These are the activations of a small neural network, seen along a few directions. Each row is one input.
In each table, some parts of the input vary, and every possible input appears once, in random order.
A made-up example of a description, with smaller parts first: line(6) and (point or ring(9) or (values(2) and ring(5))).
Shared parts are said once, and a part with two or three values counts as separate values.

Other details of the inputs vary at random and push rows far along two fixed directions, the same in every table; ignore that.

A family of inputs:
x1: [ 0.56  0.39  0.52  0.83 -0.14 -0.43 -0.04  0.61  0.42 -0.77 -0.45]
x2: [-0.74  0.15 -0.63 -0.15 -0.31 -0.43  0.05  0.17 -0.19 -0.43 -0.23]
x3: [-0.81  0.17 -0.69 -0.11 -0.52 -0.44 -0.02  0.43 -0.10 -0.32  0.20]
x4: [ 0.31  0.21  0.75  0.87  0.54 -0.56  0.47  0.33  0.13 -0.76 -0.52]
x5: [-0.68  0.30 -0.69  0.04 -0.18 -0.29  0.03  0.20 -0.04 -0.49 -0.19]
x6: [-0.86 -0.02 -0.73  0.01 -0.34 -0.73 -0.10  0.25 -0.21 -0.15 -0.11]
x7: [-0.82  0.10 -0.76  0.12 -0.37 -0.61 -0.17  0.36 -0.16 -0.13  0.17]
x8: [-0.62  0.36 -0.78  0.04 -0.36 -0.37 -0.08  0.41  0.09 -0.40  0.29]
x9: [ 0.55  0.38  0.54  0.97 -0.01 -0.54 -0.18  0.56  0.24 -0.59 -0.42]
x10: [ 2.54  1.97  2.92 -4.28  0.07  3.29 -0.89 -1.19 -8.03  1.33  3.03]
x11: [-0.01  0.08  0.62  0.64  0.42 -0.54  0.00  0.31  0.08 -0.83 -0.41]
x12: [ 0.01  0.07  0.61  0.48  0.28 -0.39  0.16  0.35  0.31 -0.96 -0.44]
x13: [ 0.44  0.34  0.58  0.69  0.17 -0.48  0.18  0.61  0.40 -0.84 -0.49]
x14: [-0.32 -0.58 -0.70  0.47  0.05 -0.32 -0.04  0.21 -0.34 -0.73 -0.28]
x15: [-0.32 -0.51 -0.63  0.25 -0.10 -0.13  0.12  0.26 -0.27 -0.91 -0.26]
x16: [ 0.30  0.24  0.72  0.75  0.39 -0.47  0.62  0.40  0.31 -0.96 -0.56]
x17: [-0.58  0.37 -0.83  0.28 -0.06 -0.47 -0.21  0.25 -0.03 -0.27  0.09]
x18: [-0.59  0.33 -0.79  0.20 -0.21 -0.49 -0.25  0.33 -0.12 -0.18  0.32]
x19: [ 2.16 -2.24  1.41 -0.66  0.91  2.67  0.23 -2.49  3.84  4.35  0.07]
x20: [-0.84  0.03 -0.66 -0.21 -0.48 -0.55  0.06  0.29 -0.09 -0.31 -0.09]
x21: [-0.60  0.42 -0.81  0.11 -0.21 -0.33 -0.05  0.33  0.13 -0.49  0.07]
x22: [ 0.93 -2.57  0.04 -1.33  0.46  2.63  0.10 -2.96  3.63  4.83  0.21]
Each input here is: values(2) and (point or line(4) or ring(6)).
The inputs of x9 and x1 match in every part but the values(2) part. If x6 is changed in the same way as x9 into x1, which row does it become? -> x20
Which other rows does x21 become when the ring(6) part takes its other values? List them by row number. -> x2, x3, x5, x8, x20

A family of inputs:
x23: [ 0.86  0.48  0.62  0.47  0.50  0.09 -0.07  0.43 -1.78 -1.25 -0.11]
x24: [-0.17  0.77 -0.35 -0.27 -0.57 -0.36 -0.67  0.40 -1.90 -0.26  0.27]
x25: [-0.51 -0.83 -0.47 -0.38 -0.01 -0.20 -0.13  0.07 -2.56 -0.92  0.10]
x26: [ 0.22  0.56  1.15 -0.41 -0.14 -0.06  0.45  0.49 -1.37 -1.41 -0.11]
x27: [ 0.91  0.82  0.91  0.76  0.42 -0.29 -0.47  0.52 -1.64 -0.80  0.25]
x28: [-0.51  1.09  0.10 -0.56 -0.34 -0.54 -0.29  0.24 -1.77 -0.16  0.11]
x29: [-0.68  1.25 -0.39 -0.90 -0.50 -0.13 -0.01  0.46 -1.55 -0.53  0.94]
x30: [ 0.51  0.78  1.08  0.18  0.74 -0.12  0.33  0.27 -1.63 -1.16 -0.25]
x31: [ 0.62  0.23  0.71 -0.15 -0.34  0.20  0.05  0.62 -1.53 -1.47  0.05]
x32: [-4.04 -0.81 -3.97  3.73 -0.36 -4.21  0.49  1.57  5.78 -2.12 -2.88]
x33: [ 2.00 -1.65  1.08 -0.14  0.53  1.97 -0.22 -1.79  3.59  3.77  0.33]
x34: [-0.34  0.93 -0.84 -0.60 -0.72  0.06 -0.39  0.62 -1.66 -0.61  1.06]
x35: [ 0.73 -1.31  0.15 -1.33  0.13  2.13  0.20 -2.26  3.30  4.17  0.49]
x36: [ 0.10 -1.88 -0.48 -1.62  0.33  2.44  0.23 -2.45  3.12  4.04  0.79]
x37: [ 0.41  1.10  1.40 -0.25 -0.27 -0.46  0.15  0.82 -1.16 -0.85  0.08]
x38: [ 1.57 -1.61  1.44 -0.08  1.22  1.87  0.24 -2.24  3.38  3.70  0.02]
x39: [-0.03  1.11 -0.44 -0.39 -0.68 -0.16 -0.48  0.56 -1.63 -0.42  0.67]
x40: [-2.83 -0.36 -2.40  4.91  0.08 -4.63  0.67  2.15  7.04 -2.40 -3.10]
x41: [ 0.38  0.54  0.94 -0.32  0.41  0.14  0.56  0.25 -1.49 -1.56 -0.25]
x42: [ 0.82  0.79  0.99 -0.02 -0.47 -0.18 -0.26  0.95 -1.38 -0.91  0.25]
x43: [-0.43  0.52 -0.76 -0.55 -0.47 -0.20 -0.64  0.29 -2.08 -0.41  0.50]
x44: [-0.86 -0.52 -0.03 -0.67  0.22 -0.39  0.26 -0.08 -2.42 -0.85 -0.04]
x45: [ 0.51 -2.20 -0.88 -1.39  0.10  2.69 -0.15 -2.33  2.95  4.03  0.94]
x46: [ 0.74  0.21  0.45 -0.02  0.19  0.35  0.15  0.42 -1.60 -1.64 -0.11]
Describe the family of inputs behind these rows. -> values(2) and (point or ring(5) or ring(6))
The inputs of x39 and x35 match in every part but the values(2) part. If x24 is changed in the same way as x39 into x35, which row does it become? -> x28
Which other rows does x38 become when the values(2) part takes its other values? List them by row number. -> x27

A family of inputs:
x47: [ 0.58  0.23  0.17  1.06  0.50  0.05  0.08  0.29  0.53 -0.54 -0.33]
x48: [ 0.42 -0.07 -0.20  0.57  0.26  0.08  0.15  0.32  0.59 -0.79 -0.14]
x49: [-0.99  0.37 -0.39  0.00 -0.13 -0.41 -0.10  0.20  0.49  0.08  0.13]
x50: [-0.86  0.26 -0.45 -0.19 -0.27 -0.45 -0.05  0.05  0.49 -0.10  0.15]
x51: [-0.76  0.38 -0.38  0.16 -0.13 -0.67  0.30  0.05  0.33  0.29  0.13]
x52: [ 0.07 -0.09  0.88  0.40 -0.03 -0.60  0.22  0.36  0.51 -0.23 -0.66]
x53: [ 0.28  0.44  1.04  0.68  0.33 -0.67  0.16  0.06  0.69 -0.29 -0.68]
x54: [-0.94  0.27 -0.77 -0.41 -0.59 -0.31  0.16  0.04  0.38 -0.05 -0.24]
x55: [ 0.36 -0.60 -0.05  0.51 -0.23 -0.10  0.07  0.46  0.40 -0.68 -0.17]
x56: [-0.45 -0.02 -0.86  0.49 -0.17 -0.14 -0.55  0.29  0.28 -0.03  0.25]
x57: [-1.15 -0.95 -0.31 -0.20  0.56 -0.32  0.71 -0.47 -0.21 -0.58 -0.73]
x58: [ 0.57 -0.54  0.38  0.93 -0.10 -0.35 -0.23  0.49  0.31 -0.35 -0.53]
x59: [ 1.22  3.62  2.51 -3.84 -0.77  1.25 -0.65  0.85 -9.79 -1.60  2.73]
x60: [ 3.24 -2.75  1.40 -3.82  0.20  5.83 -0.38 -4.43  1.55  7.10  1.95]
x61: [ 0.78 -0.01  0.54  1.18  0.27 -0.39 -0.29  0.18  0.46 -0.41 -0.54]
x62: [-0.33 -0.16 -1.06  0.16 -0.53 -0.08 -0.23  0.27  0.19 -0.07 -0.01]
x63: [ 0.08  0.65  0.68  0.56  0.55 -0.21  0.53  0.15  0.77 -0.41 -0.47]
x64: [-0.61  0.35 -0.38 -0.05  0.08 -0.77 -0.12  0.16  0.34  0.38 -0.12]
x65: [-0.62 -1.39 -0.81  0.28  0.49 -0.03  0.28 -0.41 -0.35 -0.65 -0.66]
x66: [-0.34 -0.14 -0.92  0.30 -0.32 -0.18 -0.49  0.13  0.30 -0.20  0.26]
x67: [-0.22 -0.02 -0.86  0.65 -0.17 -0.41 -0.16  0.13  0.14  0.19  0.26]
x68: [-0.09 -0.03 -0.87  0.47  0.04 -0.52 -0.56  0.25  0.15  0.24 -0.01]
x69: [-0.09  0.36  0.29  0.07  0.31 -0.22  0.61  0.21  0.81 -0.70 -0.27]
x70: [-0.16 -0.15  0.42  0.03 -0.17 -0.38  0.54  0.36  0.63 -0.59 -0.31]
Describe the family of inputs behind these rows. -> values(2) and (point or ring(5) or line(6))
The inputs of x47 and x63 match in every part but the values(2) part. If x65 is changed in the same way as x47 into x63, which row does it become? -> x57
Which other rows does x64 become when the values(2) part takes its other values? List them by row number. -> x68
Which other rows does x48 become when the ring(5) part takes its other values? List them by row number. -> x47, x55, x58, x61

A family of inputs:
x71: [-0.34  1.98 -0.38  0.28 -0.14 -1.02 -1.12  0.79 -1.59  0.61  1.24]
x72: [-0.53 -0.53 -0.20 -1.10  0.16  0.49  0.92  0.25 -1.90 -1.97  0.20]
x73: [ 2.21  1.23  3.51  1.44  1.41 -0.76 -0.06  0.69 -1.10 -1.29 -0.82]
x74: [ 0.56 -0.83 -0.68 -0.28 -0.96  0.55 -0.24  0.80 -1.91 -1.84  0.26]
x75: [ 2.36  1.51  3.23  0.82  0.35  0.18  0.92  1.21 -0.37 -2.11 -0.38]
x76: [-0.28  2.22 -0.54 -0.52 -1.13 -0.12 -0.62  1.11 -0.80 -0.53  1.67]
x77: [ 2.81 -2.79 -0.50 -1.71 -0.14  4.78 -0.44 -3.34  4.72  5.75  1.21]
x78: [ 0.38 -1.09 -0.35  0.61 -0.05 -0.18 -0.95  0.28 -2.75 -0.85 -0.11]
x79: [-0.76 -0.78  0.08 -0.09  1.02 -0.38  0.26 -0.36 -2.64 -1.10 -0.10]
x80: [ 0.66 -3.05  1.02 -2.35  1.58  3.27  0.86 -4.60  3.42  6.22 -0.03]
x81: [ 0.50  0.76 -1.00  0.87 -0.04 -0.27 -1.37  0.54 -2.16 -0.21  0.41]
x82: [-1.36  0.86  0.05 -1.62 -0.18  0.11  1.06  0.13 -1.49 -1.47 -0.22]
x83: [-5.13 -1.23 -4.49  5.19 -0.49 -6.10  0.69  1.63  9.54 -0.75 -3.99]
x84: [-1.06  1.74  0.25 -1.54 -1.40 -0.53  0.08  0.87 -0.97 -0.45  0.66]
The inputs of x78 and x74 match in every part but one. If x83 is changed in the same way as x78 into x74, which row does it become? -> x84
Describe the family of inputs behind these rows. -> values(2) and (point or ring(6))
Which other rows does x75 become when the values(2) part takes its other values? List them by row number. -> x73
